Each row has a name. Each question is about the rows just above it.

fegul: [-4.67 -1.16 -3.91  1.20  3.54 -2.30 -0.95 -1.21  3.71 -0.14 -3.41 -1.88
 -0.39  2.62  1.16  3.90 -0.71 -1.81 -4.50 -4.87  4.68  3.39 -4.97]
Renik: [ 8.03  2.85  5.78 -1.03 -6.62  5.43 -0.24  1.71 -5.79  0.45  6.26  0.91
  1.17 -4.84 -1.53 -5.63  1.53  3.56  6.45  7.64 -7.28 -3.74  7.95]
Zodav: [-3.52 -0.08 -3.37  1.59  3.08 -1.39  0.67 -1.47  2.77 -0.73 -2.11  0.01
  3.08  1.96  1.75  3.76 -1.23 -1.17 -3.75 -3.52  3.99  3.08 -3.90]
Fup: [-3.88 -3.94 -0.53 -2.19  1.75 -4.51 -2.65  2.20  4.56  2.90 -4.56 -3.23
  2.59  4.51 -1.99  0.93  2.39 -4.08 -1.25 -4.11  3.81 -0.38 -3.15]
zari: [ 4.94  1.49  3.52 -1.70 -5.57  2.91 -0.42  0.51 -5.30 -0.61  3.70  0.67
 -0.18 -4.54 -1.94 -5.14  0.15  1.76  4.11  4.87 -6.31 -3.94  5.01]
pizo: [ 4.75  2.16  2.85  0.42 -3.38  3.89  0.20  0.43 -3.23 -0.15  3.99  0.64
  0.36 -2.89  0.02 -2.40  0.51  2.84  3.26  4.48 -3.88 -1.04  4.49]
Kovo: [ 1.05 -0.10  1.20 -1.55 -1.85  0.03 -0.70  0.59 -1.40  0.22  0.52 -0.24
  0.25 -1.11 -1.50 -2.08  0.37 -0.58  1.23  0.93 -1.81 -2.07 -6.30]
foti: [-3.28 -3.97  0.11 -2.41  1.32 -4.43 -2.13  2.34  3.91  2.79 -4.22 -2.54
  2.49  4.16 -2.12  0.23  2.36 -3.78 -0.42 -3.30  2.95 -1.13 -2.37]
bifu: [ 4.17  2.64  2.16  0.76 -2.26  3.34  2.14 -0.49 -3.94 -1.36  3.98  2.91
 -1.14 -3.34  0.70 -2.11 -0.88  3.13  2.85  4.49 -3.95 -1.25  3.97]
valim: [-2.69 -2.68 -0.63 -1.78  0.38 -3.06 -2.14  1.02  2.24 -1.02 -3.13 -2.42
  1.25  2.17 -1.69 -0.01  1.14 -2.82 -1.05 -2.83  1.73 -0.70 -2.22]
What comes right after [-6.31] in the named rows?
[-3.94]
What comes right after [-2.42] in the named rows?
[1.25]
The entry that follows [3.13]:
[2.85]
Where do [ 4.17  2.64  2.16  0.76 -2.26  3.34  2.14 -0.49 -3.94 -1.36  3.98  2.91
 -1.14 -3.34  0.70 -2.11 -0.88  3.13  2.85  4.49 -3.95 -1.25  3.97] appear?
bifu
Right after [-1.16] comes
[-3.91]
Right after [-1.03] comes
[-6.62]

Vov: [ 1.35 -1.57 -1.37  3.63 -1.71  1.35 -4.10  5.12  1.33 -5.66  0.25 -3.01
  1.35  4.27]
ton: [ 3.36 -0.84 -1.37  0.72 -3.38 -1.64 -4.10  1.11  3.64  5.12  5.55  1.87
 -7.30  3.22]
zorus: [ 1.64 -1.57 -1.63  3.63 -1.71  1.71 -4.10  5.12  1.33 -5.66  0.25 -3.01
 -0.64  4.27]
Vol: [ 1.64 -1.57  3.63  3.63 -1.71  1.35 -4.10  5.12  1.33 -5.66  0.25 -3.01
 -3.02  4.27]
Repeated in Vol:
[3.63]
The entry that follows [-3.02]:
[4.27]
Repeated in Vov:
[1.35]
Right after [3.36] comes
[-0.84]
Where do [ 1.35 -1.57 -1.37  3.63 -1.71  1.35 -4.10  5.12  1.33 -5.66  0.25 -3.01
  1.35  4.27] appear?
Vov
The entry that follows [-1.64]:
[-4.10]

gabam: [-0.27 -5.61  2.42  2.54 -0.25  0.46 -2.28 -0.96 -0.03 -0.35  0.73 -2.80
  0.14  1.84  5.00  4.44  1.75 -2.22 -0.67  0.18 -0.51  1.71 -0.22  1.24]
lubid: [ 0.07 -5.32  2.48  2.16 -0.27  0.39 -2.17 -0.77 -0.65 -0.66  0.52 -2.80
  0.18  1.16 -0.13  4.45  2.31 -3.01 -0.94  0.64 -1.05 -2.52 -0.58  1.80]
zef: [-0.12  3.54 -1.56 -1.49  0.13 -0.26  1.70  0.59  0.02  0.18 -0.14 -2.80
  0.01 -1.25 -3.85 -2.48 -1.27  2.28  0.19 -0.27  0.07 -1.56 -0.36 -0.80]
Nofup: [ 0.07 -5.32 -0.21  2.16 -0.27  0.39 -2.17 -0.77 -0.65 -0.66  0.52 -2.80
  1.17  1.16  5.17  4.45  1.68 -2.37 -1.00  0.12 -0.78  3.25 -0.17  1.32]
Right after [-0.22] comes
[1.24]
The entry that follows [-3.01]:
[-0.94]
What comes right after [1.70] in the named rows?
[0.59]
The entry that follows [-0.12]:
[3.54]

sano: [ 4.73  6.16 -4.89  4.85  7.98 -5.37 -1.69 -2.36 -4.93 -2.17 -0.37  5.41]
geg: [-3.91 -7.25 -0.36  6.63 -8.42 -2.69 -1.68  3.46  5.13  4.72 -1.92 -5.17]
nivap: [-3.91 -7.25 -0.36 -6.39 -8.42 -2.69 -1.68  3.46  5.13  4.72 -1.92 -5.17]
Kugus: [-4.78 -6.21  5.09 -4.83 -8.16 -1.62  1.75  2.50  5.09  2.36  0.51 -5.38]
Zosu: [-3.91 -7.25 -0.36  6.63 -3.39 -2.69 -1.68 -3.39 -3.39 -6.88  1.07 -6.40]
lebi: [ 1.15  4.81 -6.77  6.64  2.62 -0.80 -1.27  1.22  3.32  6.80 -6.77  5.87]
Repeated in Kugus:
[5.09]
Which value appears more than once in Zosu?
[-3.39]
Repeated in lebi:
[-6.77]
Which row holds [-3.91 -7.25 -0.36  6.63 -3.39 -2.69 -1.68 -3.39 -3.39 -6.88  1.07 -6.40]?
Zosu
What comes right after [-4.89] in the named rows?
[4.85]
Whose row is [-4.78 -6.21  5.09 -4.83 -8.16 -1.62  1.75  2.50  5.09  2.36  0.51 -5.38]?
Kugus

Venob: [ 0.09  0.90 -0.79 -4.20 -0.23]
Sef: [ 1.33  1.79  5.60  3.58 -7.24]
nozu: [-4.07 -0.68  4.98 -2.73  0.42]
Suvi: [ 3.81  0.11  0.56 -0.17  0.88]
Felan: [ 3.55 -4.51  3.55 -8.31  3.55]
gafu: [ 0.35  0.11  0.56 -0.17  0.88]
Nane: [ 6.15  3.74  6.07  3.74 -7.03]
Which value appears more than once in Felan?
[3.55]
Which value appears more than once in Nane?
[3.74]

bomul: [-2.38  1.64  0.64  0.78  0.51  0.07  0.01 -0.56 -1.06 -0.63 -1.41]
Lim: [-0.08 -0.53  0.47  0.89  0.12  8.15 -2.12  0.68  2.47  0.00 -2.27]
domul: [ 2.56 -0.20  1.83 -1.03  0.69 -0.03 -0.45  1.49 -1.96 -0.49 -0.22]
voru: [-6.49  1.52 -0.62  1.27  0.65 -0.62 -4.98  0.13 -1.59  0.08 -1.59]
Zumem: [ 2.56 -0.20  1.83 -1.03  0.69  1.21 -0.45  1.49 -1.96 -0.49 -0.22]
baf: [ 1.95 -5.12 -2.93 -0.61  0.86  2.82  0.43 -2.64  0.66  0.29 -2.20]
Todet: [-2.38  1.64  0.64  0.78 -0.46  2.16  0.01 -0.56 -1.06 -0.63 -1.41]
The entry that follows [0.08]:
[-1.59]
What comes right after [0.68] in the named rows?
[2.47]
The entry that follows [0.43]:
[-2.64]

Bab: [-0.25 -0.21 -2.41 -1.38 -3.82  3.83 -2.15 -2.72 -0.24  0.70  0.04 -1.07
 -3.21 -0.17 -4.10  1.20  3.23 -0.64]
Gitom: [-2.09  3.52  2.17  5.38  5.08  0.41 -1.82  7.47  4.29 -2.09 -5.00 -7.26
 -6.02  3.27  3.53 -2.09 -2.41 -2.26]
zefen: [ 1.89 -0.58 -2.69 -4.18 -7.62  3.73 -0.52 -7.42 -2.20  0.23  2.23 -2.16
 -0.21  3.73 -6.90 -0.59  4.66  0.28]
The entry that follows [3.53]:
[-2.09]
Repeated in zefen:
[3.73]
What comes right after [-2.15] in the named rows?
[-2.72]
Repeated in Gitom:
[-2.09]

Dotak: [ 1.41  1.41  1.41 -0.90  2.71]
kab: [ 3.77  3.19  0.97 -8.01 -2.67]
Govol: [ 3.36  3.36 -2.86 -0.58  3.36]
The value that Dotak holds more than once:
[1.41]
[ 3.36  3.36 -2.86 -0.58  3.36] is in which row?
Govol
Which value appears more than once in Govol?
[3.36]
[ 3.77  3.19  0.97 -8.01 -2.67] is in which row?
kab

zon: [ 4.29 -0.72 -2.25  1.62  1.99 -2.06  1.48 -1.88  2.41 -1.88 -1.93  1.95
  2.30 -0.61 -5.34  0.03  2.14  4.28 -1.08  1.77 -2.97 -0.87  1.17 -0.70
  2.39 -1.47  1.74 -3.54 -3.51  1.77  4.27 -2.26  2.96]
tas: [ 1.75  0.16  1.46 -2.31  2.96  2.96 -0.51  0.51 -5.49  1.20  1.20 -0.45
 -2.26  0.06 -3.28  0.32 -0.61  1.13  2.01  2.96 -0.13  1.38  2.96  2.96
 -1.71 -0.71 -1.98 -1.72  2.38 -2.32  3.16 -2.26  2.96]
Fami: [ 4.29 -0.72 -2.25  1.62  1.99 -2.06  1.48 -1.88  2.41 -1.88 -1.93  1.95
  2.30 -0.61 -5.34  0.03  2.14  4.39 -1.08  1.77 -2.97 -0.87  1.17 -0.70
  2.39 -1.47  1.74 -3.54 -3.51  1.77  4.27  1.38  2.37]
Right after [0.16] comes
[1.46]
The entry that follows [0.51]:
[-5.49]
Which row holds [ 4.29 -0.72 -2.25  1.62  1.99 -2.06  1.48 -1.88  2.41 -1.88 -1.93  1.95
  2.30 -0.61 -5.34  0.03  2.14  4.39 -1.08  1.77 -2.97 -0.87  1.17 -0.70
  2.39 -1.47  1.74 -3.54 -3.51  1.77  4.27  1.38  2.37]?
Fami
What comes right after [1.75] in the named rows?
[0.16]
Whose row is [ 4.29 -0.72 -2.25  1.62  1.99 -2.06  1.48 -1.88  2.41 -1.88 -1.93  1.95
  2.30 -0.61 -5.34  0.03  2.14  4.28 -1.08  1.77 -2.97 -0.87  1.17 -0.70
  2.39 -1.47  1.74 -3.54 -3.51  1.77  4.27 -2.26  2.96]?
zon

movun: [-2.24 -2.25 -2.89  6.81 -4.52  2.73]
pid: [ 1.73  0.36 -1.32 -4.73  7.02 -1.30]
Gesu: [-2.00 -3.96 -2.23 -2.65  6.67 -0.51]
Mopa: [ 2.30 -5.05 -1.83 -5.34 -1.09 -1.83]
dif: [-0.31  2.34 -2.73 -4.24  6.82 -2.49]
Nime: [-0.31  2.34 -2.73 -4.24  6.82  0.62]
suda: [ 1.82  0.20  0.20  1.82  7.51 -2.97]
monip: [ 2.88 -4.33  0.38 -2.78 -3.97  2.54]
Zason: [-1.90  2.34  0.74 -1.63 -3.59 -1.69]
ziben: [ 0.74 -1.40  0.74 -2.32  0.74  2.24]
The entry that follows [-3.59]:
[-1.69]
Which value appears more than once in ziben?
[0.74]
Right after [-4.33] comes
[0.38]
Which value appears more than once in Mopa?
[-1.83]
Whose row is [-2.00 -3.96 -2.23 -2.65  6.67 -0.51]?
Gesu
Which row holds [-2.24 -2.25 -2.89  6.81 -4.52  2.73]?
movun
The entry that follows [-3.96]:
[-2.23]

